A small network was trained on made-up records. Each row is its average activation on records with the value named, seen along a few directions.
Values that are neighbours, or in one group, have similar rows; names and order tell nothing.
In the rows, zero is written as 500.
Strong random noise was added to every row along 7 fixed directions; ignore it. To show where, here is one row again and again, with new noise each time:
[477 559 457 474 549 451 537 573 485 477 464 574 492 471 506 507 423 455
 536 529 432 418]
[395 461 708 614 433 498 520 650 475 432 645 488 470 592 507 501 394 316
 655 551 345 655]
[415 750 485 188 607 357 506 410 596 431 510 487 482 484 573 563 557 573
 366 489 597 484]
[506 439 433 604 495 476 561 552 464 458 425 528 475 510 538 490 455 432
 528 494 468 405]
[539 354 521 484 438 532 541 564 459 492 387 538 370 483 475 543 462 402
 541 423 548 466]
[470 440 529 571 471 416 564 503 469 364 451 397 361 592 573 513 558 418
 502 458 658 437]
[566 315 460 323 416 579 606 428 561 643 316 535 387 353 423 567 509 563
 460 397 453 448]
[427 522 592 387 458 539 468 498 579 504 581 564 590 507 558 549 440 438
 463 449 345 707]
[501 567 466 328 577 479 542 624 461 556 384 666 424 348 381 544 360 476
 619 527 393 333]


FIP, 30 values:
febul: [627 526 441 319 493 496 406 663 475 532 501 627 405 494 523 525 440 404
 335 506 675 600]
namu: [541 472 607 221 465 679 370 498 512 641 463 649 552 335 323 646 445 562
 633 414 382 581]
lide: [637 522 462 335 439 566 453 492 513 469 498 535 469 539 450 513 547 546
 408 430 686 602]
nasid: [465 490 547 595 464 528 523 511 545 603 635 430 576 514 542 546 535 497
 479 586 335 724]
mab: [552 607 304 616 593 485 505 315 572 525 564 438 720 577 636 419 585 675
 266 557 580 432]
nera: [441 559 611 440 549 587 307 433 544 401 523 533 548 538 612 540 467 441
 459 298 536 627]
nik: [605 510 416 511 521 497 517 510 593 594 682 514 580 623 486 339 467 520
 337 640 486 599]
bige: [437 601 424 377 546 402 369 478 427 360 387 599 600 441 513 601 505 481
 545 377 607 467]
dep: [465 533 401 688 556 481 505 453 460 351 380 550 641 503 626 372 539 517
 496 492 471 348]
miva: [386 465 528 623 499 560 402 426 464 410 401 519 465 435 490 577 462 408
 668 331 395 381]
nira: [589 540 343 425 553 487 468 452 495 536 387 605 690 455 544 427 495 606
 373 493 563 434]
kiko: [578 692 421 269 619 446 418 536 487 426 494 589 491 459 461 454 461 602
 469 529 677 365]
vokun: [553 551 506 623 570 569 394 746 394 673 542 737 623 492 498 423 280 351
 552 590 333 563]
dit: [441 483 605 516 392 530 503 608 554 622 685 496 478 479 302 456 366 487
 618 594 246 599]
tuvob: [492 549 539 320 567 399 541 530 433 550 326 531 405 339 308 499 411 574
 619 524 556 235]
lizul: [533 522 394 314 562 526 405 374 580 646 520 569 622 434 488 593 474 613
 411 406 417 535]
zik: [631 449 480 376 484 663 458 598 457 617 493 606 368 431 386 597 416 430
 545 490 474 568]
vedeb: [543 542 425 466 516 476 595 504 503 495 476 499 461 507 524 445 613 592
 437 601 545 488]
fefe: [341 777 503 326 606 406 614 542 526 529 570 532 503 324 368 522 441 615
 621 708 236 412]
voz: [455 786 501 385 593 375 377 546 474 362 566 592 697 547 553 503 503 522
 501 541 551 600]
banon: [527 483 426 432 425 505 569 489 576 590 563 455 463 438 352 504 518 621
 525 588 398 477]
dide: [344 487 742 562 553 539 486 545 362 440 416 552 463 408 446 533 468 417
 769 444 450 374]
vipu: [426 438 540 840 490 441 449 486 450 366 604 310 569 703 717 485 584 332
 408 482 595 630]
sapi: [401 563 640 117 530 621 448 319 547 491 334 536 347 241 347 678 609 628
 644 290 522 424]
sebe: [503 659 583 236 603 435 406 599 512 469 478 625 408 441 475 491 415 487
 470 506 621 535]
fet: [457 420 560 594 438 455 590 440 485 519 571 255 369 580 418 550 642 535
 587 561 565 398]
nur: [565 487 312 773 552 490 571 419 443 466 451 446 629 584 694 448 664 537
 346 550 594 435]
masim: [622 361 402 408 421 500 504 489 518 674 410 564 516 417 401 517 469 530
 385 461 526 537]
sogot: [699 301 547 605 405 736 517 578 505 632 592 523 421 597 520 445 458 433
 386 531 595 692]
suni: [499 480 532 422 561 492 423 444 501 542 384 506 447 425 400 519 492 537
 618 372 585 338]
Each value of FIP is a pair of two hidden parts, and every pair occurs once (5 first parts, 6 second parts).
- Changing only the second part turns voz into sapi. tuvob has the same second part as voz; what does that change turn tuvob into? => nera
- Changing only the second part turns vipu into febul. nasid has the same second part as vipu; what does that change turn nasid into? => fefe
- Changing only the second part turns masim into miva. nira has the same second part as masim; what does that change turn nira into? => sogot
- Changing only the second part turns mab into dide. suni has the same second part as mab; what does that change turn suni into? => vokun
- Changing only the second part turns sebe into nik. dep has the same second part as sebe; what does that change turn dep into? => kiko
